A small network was trained on made-up records. Each row is its average activation on records with the value named, seen along a few directions.
Related values have similar rows: they may be neighbours, one step apart, or belong to one group.
(in the rows, 500 means zero)
Random noise pushes rows far along 23 fixed directions. That doesn't count. These rows show it; they differ only by the noise:
[366 555 697 443 255 557 521 609 382 574 571 503 631 538 583 575 332 762 631 324 558 557 325 596 423 662 502 408 343 465 567 442 507 697 589 499]
[462 474 238 323 505 482 491 497 526 502 434 638 419 482 594 529 458 592 577 556 701 333 591 484 575 396 429 575 585 405 359 640 568 430 673 349]
[536 534 725 267 472 589 525 360 499 467 512 359 539 540 579 441 431 458 577 578 390 317 550 677 423 287 501 382 405 498 461 431 398 433 203 462]
[435 508 407 659 507 446 544 461 362 313 441 468 561 493 499 389 517 486 454 521 663 428 606 415 701 520 625 437 510 473 471 569 601 401 620 531]
[407 643 479 490 521 615 568 533 206 575 471 528 535 653 404 578 570 437 623 381 413 552 580 631 239 477 641 702 526 500 408 375 520 497 486 698]
[543 538 498 400 641 497 468 480 627 538 390 515 433 633 437 539 467 437 549 571 622 450 559 603 489 228 529 590 497 423 507 391 396 577 240 443]
[512 404 540 583 474 612 502 460 495 533 415 427 524 613 441 753 574 505 642 609 468 599 536 638 512 344 539 628 584 512 544 374 563 447 530 563]
[380 552 477 441 368 656 633 720 427 609 533 709 532 423 493 482 652 596 573 509 607 517 562 567 374 398 498 656 506 494 558 512 395 702 530 473]
[467 615 696 337 334 527 484 463 445 381 550 445 534 511 689 279 513 436 521 452 409 682 795 474 561 541 280 563 418 521 506 679 360 410 441 591]
[570 409 630 565 445 440 418 558 506 398 527 408 552 489 606 444 436 421 494 399 470 529 848 478 487 388 380 756 450 565 552 587 603 420 608 494]
[355 380 531 490 610 367 535 514 406 391 476 685 542 437 482 408 493 506 482 452 463 646 597 609 372 529 618 552 341 360 453 516 589 411 466 629]
[498 514 459 374 284 808 632 484 509 557 771 604 422 377 578 575 370 352 503 503 541 369 429 739 244 453 594 517 304 554 647 541 734 652 416 367]
[546 437 761 571 709 325 460 538 535 431 505 283 563 537 412 485 547 482 375 492 410 598 379 548 403 704 401 337 477 645 552 388 456 263 449 501]
[461 470 533 475 624 442 583 576 502 463 627 441 446 580 471 475 526 480 436 342 516 457 510 379 382 533 359 567 486 439 661 417 544 568 355 532]
[273 399 678 481 481 511 704 454 389 345 681 287 705 576 351 589 615 578 651 523 539 282 268 371 485 727 473 245 403 614 670 484 538 384 411 515]
[441 492 479 547 612 627 551 586 615 625 612 519 514 692 403 472 478 382 516 452 431 545 492 389 562 552 499 436 502 656 532 597 372 469 536 747]
[586 487 392 465 643 301 581 611 678 391 602 574 511 273 461 364 564 367 431 626 773 276 293 452 368 549 528 482 584 667 704 525 463 443 468 323]
[418 384 473 520 347 515 623 537 581 359 355 657 627 509 492 556 487 457 672 470 325 580 390 619 493 469 518 604 717 692 671 653 448 333 489 713]
[610 624 579 502 632 439 458 514 412 451 434 295 546 616 369 388 469 499 405 470 476 473 510 470 590 394 565 496 527 433 441 324 402 643 462 644]
[366 605 417 353 410 571 636 611 460 556 494 490 630 702 344 504 389 221 614 439 547 368 597 465 332 336 465 688 550 682 458 717 471 469 602 460]
[567 534 471 487 655 537 446 560 694 538 620 585 412 426 517 385 418 395 566 553 548 377 507 429 422 585 479 426 341 597 628 686 462 400 536 735]
[713 400 603 424 551 496 279 490 746 594 578 393 478 602 605 624 270 571 485 374 343 456 593 503 694 359 403 549 529 575 465 462 411 611 428 397]
[421 384 555 425 710 434 471 649 509 510 512 555 506 638 335 563 679 708 632 454 461 581 430 448 495 609 402 494 465 452 506 499 412 526 460 802]
[486 366 411 231 449 444 544 308 716 335 264 307 490 600 314 470 348 606 430 521 369 385 263 420 629 467 214 512 562 408 383 518 560 490 558 426]
[420 417 244 264 645 658 670 471 467 681 762 519 513 775 423 481 497 360 404 482 597 430 415 572 513 445 662 523 640 623 206 346 502 507 605 437]


Values of K:
k8: [446 780 408 275 491 539 519 685 277 512 496 502 456 554 521 508 438 545 425 524 561 333 523 550 595 532 372 174 604 526 422 808 420 457 564 376]
k6: [470 585 316 417 620 485 336 631 386 550 588 734 433 749 657 461 364 620 659 343 647 512 668 473 787 567 627 396 531 478 371 743 430 519 614 900]
k9: [534 405 615 573 511 472 461 695 363 444 674 529 554 423 615 348 555 690 422 289 500 244 619 466 555 526 549 332 396 565 440 601 552 579 433 464]
k2: [396 448 398 487 417 444 683 336 542 408 567 532 548 440 480 375 600 155 487 629 506 578 451 427 399 585 531 607 576 631 541 595 528 285 504 474]
k1: [504 332 469 305 464 492 490 468 597 700 674 657 519 468 690 480 562 579 679 521 491 323 428 445 423 421 539 422 533 525 312 511 414 477 443 418]
k7: [464 527 591 328 525 538 547 555 355 533 582 502 406 463 480 478 460 483 269 428 315 614 437 717 322 588 404 313 375 383 427 542 598 544 395 461]
k5: [589 427 578 324 440 394 431 715 553 366 524 707 599 397 600 492 442 467 651 450 444 383 651 709 507 325 495 581 564 693 642 842 397 479 321 521]
k4: [512 494 586 832 600 538 441 594 646 508 188 496 406 494 346 140 509 621 302 409 622 393 431 530 334 646 491 531 294 669 477 385 491 426 517 594]
k3: [371 533 385 464 359 551 591 306 428 465 445 398 514 598 464 646 644 554 546 476 476 661 384 405 539 758 345 652 681 537 444 350 518 413 576 354]
The values of K form 3 separate groups.
List the group mates of k5, in the order listed.
> k2, k7
List the group mates of k1, in the order listed.
> k9, k3

Values of L:
l13: [282 539 460 675 463 636 749 462 526 678 554 462 457 482 448 674 553 531 484 532 463 459 280 221 399 589 408 341 557 377 754 332 476 566 467 384]
l6: [470 482 188 584 486 856 607 531 614 572 568 728 386 530 547 428 488 639 622 416 509 366 301 516 601 746 598 510 600 720 579 568 479 436 715 963]
l2: [501 642 494 447 409 490 453 443 431 486 428 488 426 481 598 412 379 613 540 483 652 566 308 616 435 721 501 390 368 387 484 485 600 484 625 634]
l7: [567 397 569 549 249 440 389 373 800 607 438 473 546 611 633 440 347 410 605 396 413 549 306 340 572 566 417 348 490 668 409 711 458 430 489 457]
l4: [481 458 571 500 429 391 519 462 473 342 470 524 588 522 586 282 472 463 418 451 447 578 516 493 684 458 576 307 510 465 422 610 460 474 381 574]
l17: [552 526 399 501 726 525 389 296 522 473 478 450 398 579 571 425 446 547 544 589 666 322 614 504 641 525 621 483 449 484 370 361 494 317 494 588]
l11: [398 418 432 621 458 616 512 471 538 548 562 465 555 627 404 826 351 431 573 465 468 448 583 415 682 420 542 497 459 508 569 632 621 567 531 359]
l3: [556 487 660 464 703 241 406 505 533 378 486 364 515 342 469 265 520 566 327 514 430 483 699 287 557 491 333 544 373 338 498 447 376 541 468 490]
l14: [547 364 629 710 397 422 431 419 777 592 256 414 593 595 425 456 410 407 443 481 531 626 350 580 389 465 533 700 529 747 444 270 452 424 506 278]
l16: [560 629 448 590 414 591 539 562 382 476 369 490 507 283 394 514 659 540 544 631 377 371 553 383 464 371 489 533 564 405 555 566 481 602 607 583]
l12: [456 513 520 417 594 455 537 604 589 593 600 562 431 581 448 437 580 359 433 405 369 665 464 374 370 632 307 436 484 522 506 652 419 476 408 584]
l15: [677 584 355 571 431 441 341 498 616 594 411 553 428 315 647 480 422 507 521 489 519 496 586 379 492 508 428 727 600 510 449 547 483 500 790 424]
l1: [477 390 688 673 407 650 520 513 528 526 434 507 632 370 617 535 442 559 471 671 316 508 712 620 696 273 605 324 498 561 500 551 392 356 597 441]
l10: [456 363 570 444 391 603 541 449 511 644 535 491 588 482 553 327 641 512 526 562 479 412 621 497 404 396 519 626 451 613 266 425 425 452 591 418]
l8: [454 540 634 400 295 523 534 600 679 588 671 464 541 756 714 539 276 401 680 323 747 563 459 522 423 519 333 602 534 717 779 535 439 526 442 445]
l5: [527 471 367 554 506 505 572 495 541 521 592 509 505 456 557 315 638 551 405 387 353 584 400 283 592 759 405 632 763 667 506 410 344 454 684 698]
l9: [466 332 525 452 739 524 568 651 422 518 653 444 481 714 609 617 366 455 540 487 409 477 741 545 545 294 437 388 592 428 571 589 626 247 683 825]
The values of L form a ring.
List every value one step from l11, in the order listed.
> l6, l15
List every value one step from l12, in the order listed.
> l7, l16
List every value one step from l1, in the order listed.
> l13, l9
List every value one step from l14, in the order listed.
> l17, l8
How many steps from neighbour to neighbour lead from l2 to l4, at the fewest?
> 7

Values of B:
b13: [586 317 499 537 667 419 435 729 494 332 702 516 638 455 379 493 214 623 247 236 350 264 411 591 668 596 683 337 466 719 500 584 626 621 596 495]
b10: [600 263 459 431 274 676 624 446 433 480 795 323 498 526 721 369 443 551 249 397 437 540 465 569 676 503 458 433 581 501 365 408 786 584 819 480]
b9: [454 609 405 525 586 288 499 514 494 670 233 609 531 497 565 300 359 463 496 572 599 456 562 377 424 222 635 451 571 252 268 444 376 462 661 487]
b7: [556 292 572 311 579 360 355 660 655 632 459 657 477 596 553 470 575 624 559 460 443 691 481 602 439 435 375 476 502 489 280 603 424 463 530 572]
b12: [359 582 325 596 637 567 565 354 617 394 273 546 425 696 244 463 202 125 278 436 414 577 610 528 542 413 565 498 386 489 423 670 605 375 359 458]
b2: [430 313 576 636 273 494 639 602 615 499 313 669 544 489 555 132 282 518 332 340 466 586 286 661 354 408 610 445 407 472 531 480 618 601 555 704]
b11: [400 293 507 421 633 460 467 761 638 721 602 692 586 664 431 695 505 547 578 368 418 630 481 573 453 567 445 559 579 721 426 648 375 431 600 478]
b1: [513 579 582 518 551 283 373 502 431 697 434 363 547 426 618 527 490 528 645 576 511 477 434 369 256 723 362 386 531 560 360 556 461 117 894 499]
b6: [350 755 407 497 480 576 436 526 376 431 271 606 490 530 290 865 402 528 749 610 660 521 455 717 386 653 550 577 424 569 614 661 551 376 567 462]
b5: [403 374 666 785 621 668 603 601 664 609 396 339 583 550 281 633 361 589 538 656 505 321 506 424 605 232 545 400 345 408 760 382 471 615 588 644]
b8: [327 431 548 642 510 469 615 591 305 659 590 530 623 696 680 579 587 506 520 417 684 547 612 522 586 418 650 359 662 517 387 400 447 387 509 311]
b3: [525 772 572 548 296 487 461 290 301 470 482 405 630 501 604 688 484 247 776 510 275 375 462 457 456 591 630 355 679 743 565 673 358 249 268 469]
b4: [626 628 574 626 498 725 385 627 535 294 384 412 345 262 483 397 750 742 417 553 238 558 776 333 753 768 47 506 462 585 660 821 384 369 667 785]
The values of B form a ring.
A walk along B starts at b5 and steps to its neighbour b1. Put b10, b7, b12, b8 in the order it reaches them.
> b12, b7, b10, b8
List every value one step from b2, in the order listed.
> b6, b3
How many steps from neighbour to neighbour lead from b9 to b11, at the fewest?
> 6
